Each row below holds a small network's activations on one input, seen along a few directions.
Each table varies a few parts of the input and shows all the possible inputs, shuffled.
A made-up example of a description, with smaller parts first: one of 5 places around a ring, together with either a single point or one of 11 places along a line or (one of 3 separate values, together with one of 6 places along a line).
Shared parts are said once, and a part with two or three values counts as separate values.

Rows:
r1: [ 17 -26 -33   2  33 -17  -5 -23  -2  12  30 -13 -28  27  38  51  14  48]
r2: [ 22 -27 -47  11  49 -23 -10 -35   7  16  24   2 -10  20  50   7   6  -2]
r3: [-31   7 -25  28  32 -50  22 -12  19 -15  43 -58 -38  -6  33  46  32  22]
r4: [-10   2  38 -19 -27 -13 -18 -21 -24  20  18 -25  17 -47   8   5 -32 -23]
r5: [ -1   6  46  -1 -28   6   0  16 -33   3 -16 -30   8 -42 -22 -12 -17 -18]
r6: [-33  19  42  -3 -25 -32  -2 -16 -11   9  24 -47  13 -67   4   6 -21 -37]
r7: [ 43 -33  32 -38 -27  23 -37 -43 -37  42  -3  21  36 -22  13  16 -50   5]
r8: [ 24  -8  39 -16 -30  21  -9  12 -40  22 -23  -9  12 -29 -21 -11 -21  -6]
r9: [-22   9  23  -7 -23  40  14  22  -2   1 -29  35  20  26 -34 -23  -2   0]
r10: [-54  29  -2 -23  -9 -10  -7  13  52 -31 -24  35   2  19 -25 -31   3 -22]
r11: [ -2 -11 -43  24  48 -38  -1 -29  15   2  32 -20 -17   6  49   2  11 -14]
r12: [-54  39  -5  13  -7 -16  30  38  30 -50 -18   1 -16 -17 -38 -27  22 -28]
r13: [ 49 -17 -18  28  34 -30   6   9   6 -10  44 -55 -17  -7  27  15  16  17]
r14: [  5   9   8   7 -14  27   1   0 -38  21  -8  14   5  14 -12   5  -6   1]
r15: [ 46 -41 -40  -9  27   8 -18 -30  -4  24  20  10 -22  38  44  53   9  65]
r16: [ 25   1 -14  42  35 -48  23  13  17 -22  49 -78 -20 -27  24  15  29   4]
r17: [ -7 -11 -29  14  32 -31   4 -16   7  -2  38 -35 -35  13  37  47  20  36]
r18: [ 16 -15  34 -30 -26   1 -27 -28 -31  37  10  -3  23 -34   8  10 -40 -11]
r19: [-47  25  27   6 -23  26  23  28   6 -14 -20  13  13  12 -35 -26   4 -13]
r20: [102 -48 -26   5  32   8 -15  -8  -7  14  24  -9  -1  18  35  23   3  47]
r21: [ -5   5 -14 -14  -7  16   3  27  10 -22 -32  46  -5  16 -33 -23   3  -1]
r22: [ -2  -4 -12 -46 -12  27 -28  -3  40  -7 -44  80  20  45 -18 -23 -11   7]
r23: [  5  -8  18 -16 -27  63   2  11  -6  10 -40  58  30  38 -28 -19  -9  17]
r24: [-24   8 -42  36  46 -56  15 -21  29  -8  39 -43 -23 -14  46   0  26 -27]
r25: [-26  24  50  13 -27 -13  17  21 -22 -10 -11 -53   5 -61 -26 -12  -3 -32]
r26: [-18  23  12  21 -14  12   8   7 -28   8   1  -6  -3   0 -14   2  -1 -12]
r27: [-79  45   5  -8  -5 -30  13  14  62 -47 -20  13   1   0 -29 -29  14 -37]
r28: [-42  41  17  35 -14  -6  25  11 -17  -5   6 -29  -7 -20 -18   2  12 -26]
r29: [ 71 -33 -18  15  37 -16   0  -2  -7   0  33 -34  -7   8  29  21  10  30]
r30: [ 51 -24  34 -28 -34  45 -20   2 -45  29 -35  14  23 -17 -14  -8 -27  12]
r31: [-71  43  32  20 -23   8  41  33  18 -26 -15 -10   9  -7 -39 -26  17 -27]
r32: [-30  13  -7 -36  -8   4 -15   7  44 -16 -32  56  10  33 -24 -27  -4 -10]
r33: [-29  23 -12  -3 -10   4  10  37  21 -33 -21  23 -16   1 -34 -29  12 -14]
r34: [ 23 -10 -22 -25 -13  41 -11  21   8  -9 -41  69   2  27 -27 -21  -2  16]
r35: [ 51 -44 -52   3  46   0 -23 -45   4  26  13  26  -1  30  55  11  -3  14]
r36: [ 33  -8   3  -3 -18  50 -11 -11 -42  30 -19  38  14  25  -6   8 -14  18]
- What is each input in this table made of? => one of 4 places along a line, together with either one of 3 separate values or one of 6 places along a line
- Changing only the place on the line of 4 turns r7 into r4. The same change can be made to r36. Which row results? => r26
- List by row number the other rows that have the place on the line of 4 in common with r27. => r3, r6, r12, r16, r24, r25, r28, r31

Rows:
r37: [-48  10 -61  36  52 -54  17 -22  45 -15  55 -30 -45  22  50  31  37   7]
r38: [ 19 -15  40 -17 -20  15 -21 -32 -36  45   7  -3  31  -7  10  13 -35  -1]
r39: [ 58 -28 -25  -1  16  16   1  16  -1 -11   1   8 -22  29  -1  36  18  64]
r40: [-49   8 -32  21  39 -69   0 -54  25   4  58 -50 -24 -16  64  37  11 -14]
r41: [-25   7   2  33  23 -61   4 -39 -24  24  67 -87 -22 -44  52  45   2 -14]
r42: [ -5 -10 -24 -16  13  19 -10 -13  30   8  -5  53   9  60   8  -1   2  19]
r43: [ 51 -36 -64   3  58 -22 -11  -9  40 -13   9  18 -10  31  36 -17  15   6]
r44: [-17  15 -42  64  45 -35  36   9   9  -6  48 -59 -53  16  28  41  51  22]
r45: [-44  15  62 -29 -49   7  -7   3 -22   8 -26  -8  18 -40 -31  -9 -29 -23]
r46: [ 40 -10  28   9 -19  42   4   7 -39  36   3  -7  15  13  -8  14  -6  26]
r47: [ 75 -30   9  -6  -4  13  -7   8 -35  15  12 -24  -9  -7   2  41  -2  53]
r48: [ 72 -43   0   1  25 -22 -21 -28 -28  20  24 -38  12 -39  43  -3 -22 -13]
r49: [-56  41  -5  -6  -2 -21  17  39  61 -62 -22  22   2   6 -40 -54  17 -39]
r50: [22 -8 -6 14  0 46 10 16 -7  9 -7 23  2 51 -9  8 13 38]
r51: [ 78 -33 -45  33  47   5   9  21   3 -12   7 -11 -18  21  20  -8  26  26]
r52: [-37  13 -30 -13  -8  34  -5  -4  15   4 -31  83   4  42 -15 -26  -1 -15]
r53: [ 53 -35  20 -32  -6 -14 -34 -31 -33  22  18 -20   5 -26  22  39 -32  26]
r54: [-33  34  60  -7 -33 -26   8  21  -2 -23 -12 -35  25 -66 -40 -36 -19 -61]
r55: [-13  40  47  18 -34   2  31  61  -8 -33 -15 -39  10 -43 -56 -37   9 -32]
r56: [ 29 -30 -45 -31  26 -10 -24 -12  32 -14   6  36 -16  42  19  25   5  46]
r57: [ -4  11  -9  60  24 -34  28   1 -27  16  62 -90 -38 -23  33  46  31  13]
r58: [ 93 -37 -11  28  26   6   5  12 -31  12  19 -41  -3 -19  25  -2   7  15]
r59: [ 28 -34 -14 -44  11 -22 -39 -45  14   2  10  17   5   2  34  31 -22  27]
r60: [-67  19  -2 -27 -17  12  10  19  45 -31 -38  52  -1  23 -34 -22  10  -2]
r61: [ -7  17 -12  16 -17  57  15  25 -22  10 -36  52  -4  34 -34 -17  10   2]
r62: [ -5 -13   6 -30  -2   4 -29 -45  11  27  -2  34  29  24  21   5 -25  -2]
r63: [-68  17  29 -41 -31  -2  -9 -12  27 -11 -35  32  18 -14 -21 -15 -17 -23]
r64: [-38  11   0 -27 -23  20 -26 -35  -5  23 -27  63  22   7   0 -21 -29 -36]
r65: [-57  38  26 -21 -15 -35  -2   8  43 -42 -19   1  21 -32 -28 -47 -10 -61]
r66: [-27  44  13  22 -12   1  36  69  25 -57 -27  -8  -6  -1 -59 -43  28 -22]
r67: [-14   8  34 -13 -40  30 -16 -22 -51  42 -19  27  26 -26 -12 -11 -39 -35]
r68: [-24  19  50  -2 -50  36  22  41 -25  -4 -29 -11   5 -23 -49  -8   0   6]
r69: [-37  22  16   2 -27  35  30  49   9 -26 -42  21  -8  16 -53 -12  21  15]
r70: [  6  13  21  12 -40  58   8  17 -56  32 -23  22  10  -4 -29 -13 -11  -7]
r71: [ 48 -40 -34 -11  42 -32 -29 -41  20   3  14  -2  10  -8  52 -11 -12 -13]
- Changing only one part turns r68 into r69. The same change can be made to r58. Which row results? => r51
- What is each input in this table made of? => one of 5 places around a ring, together with either a single point or one of 6 places along a line
- Which other rows does r52 become when the place on the line of 6 takes its other values? List them by row number. => r42, r43, r49, r56, r60
- List by row number the other rows that have the place on the ring of 5 in common with r62. => r40, r59, r63, r64, r65, r71

Rows:
r72: [ -4   7 -30 -13  13  -6 -11   5  28 -23 -23  43  -3  23 -11 -29   2 -18]
r73: [ 93 -57 -36  26  47  -3 -13 -32 -37  45  48 -38 -20  15  65  53   6  53]
r74: [ 10  10  47  -7 -52  67   2  20 -47  27 -36  33  32   0 -44 -20 -22  -5]
r75: [ 52 -20  17 -18 -16  16 -27 -15 -46  26  -8   8  18 -24   2  -3 -32  -7]
r76: [-51  31  22  10 -18 -17  23  23   0 -20   3 -37 -20 -28 -23  12  14  -4]
r77: [-48  31  -1  -4 -23  47  18  40  25 -19 -54  66   9  42 -53 -49  13 -15]
r78: [ 64 -37  30 -27 -14  21 -21  -6 -24  16 -10   0  30 -16   2  -1 -28  16]
r79: [ 11  -4 -15 -21  12  -3  -7  15  49 -36 -19  37  11  34 -15 -25   5   6]
r80: [-68  52  47  24 -39  12  36  42  -9 -15 -21 -21   8 -28 -51 -34   8 -43]
r81: [ 24  -3 -39  60  53 -56  23  -8   2  -4  78 -86 -39 -13  53  44  36  17]
r82: [ 39 -29 -85  31  74 -22   4 -13  36  -7  35   0 -39  58  53  27  41  43]
r83: [-60  20  16   6   0 -44   2 -31   8   7  27 -40   0 -34  23  12  -6 -33]
r84: [-24  22  15  15  -4 -37  10   7  -6 -16   9 -44  -5 -56  -4 -16  -1 -45]
r85: [ 23 -17  22 -22 -29  37 -12   0 -39  26 -20  14   3   0 -13  23 -16  33]
r86: [-39  -2 -33 -22  16  -8 -14 -32  42   0  -4  50   2  34  20  -2  -1  -5]
r87: [-32   9 -25 -17  -3  18   5  21  33 -25 -31  51 -18  43 -25  -3  19  24]
r88: [ -7  16  31   6  -5 -35  12  19  15 -33  18 -49   9 -41 -12 -10   1 -22]
r89: [ 16 -29  16 -27 -12  13 -31 -53 -32  51   8  12  22  -9  32  23 -37   5]
- Changing only one part turns r84 into r72. The same change can be made to r88. Which row results? => r79
- What is each input in this table made of? => one of 3 separate values, together with either a single point or one of 5 places along a line
- Which other rows does r77 become when the choice among 3 separate values takes its other values? List them by row number. => r74, r80

Rows:
r90: [-60  30  56 -26 -49  10  -3   1  -3   1 -34  12  31 -29 -36 -28 -25 -42]
r91: [ 89 -53   2 -14   4  40 -23 -13 -37  38  -2  17  18  19  18  12 -21  39]
r92: [ -18   15    0   50   31  -73   23  -16    1   -9   68 -107  -25  -54
   42   34   21  -17]
r93: [ 46 -40 -52 -37  27  16 -40 -40  24  13 -13  79   9  59  30   5 -13  28]
r94: [-84  57  36  -2 -35  -5  18  35  16 -33 -32   7   7 -15 -56 -42   1 -51]
r95: [  29  -25  -64   55   86  -91   11  -33   18    0   95 -102  -53  -16
   90   54   38   18]
r96: [ -3  10  52 -25 -53  27  -7   9 -36  13 -16   9  28 -35 -33 -12 -32 -16]
r97: [ 56 -43 -29 -17  13  36 -27 -30 -18  39   1  45   1  49  28  31 -10  50]
r98: [-38  32 -27  14  10  -4  27  44  51 -53 -18  21 -22  36 -34 -19  39   4]
r99: [ 57 -24  35 -11 -30  44 -14   1 -60  36 -21   0  17 -18 -10   8 -25  18]
r100: [-74  41  -8  12  -7  -1  34  42  44 -44 -27  19 -11   5 -39 -42  28 -30]
- What is each input in this table made of? => either one of 2 separate values or one of 9 places along a line
- Which other rows belong to the same alternative as r90? List them by row number. => r91, r93, r94, r96, r97, r98, r99, r100
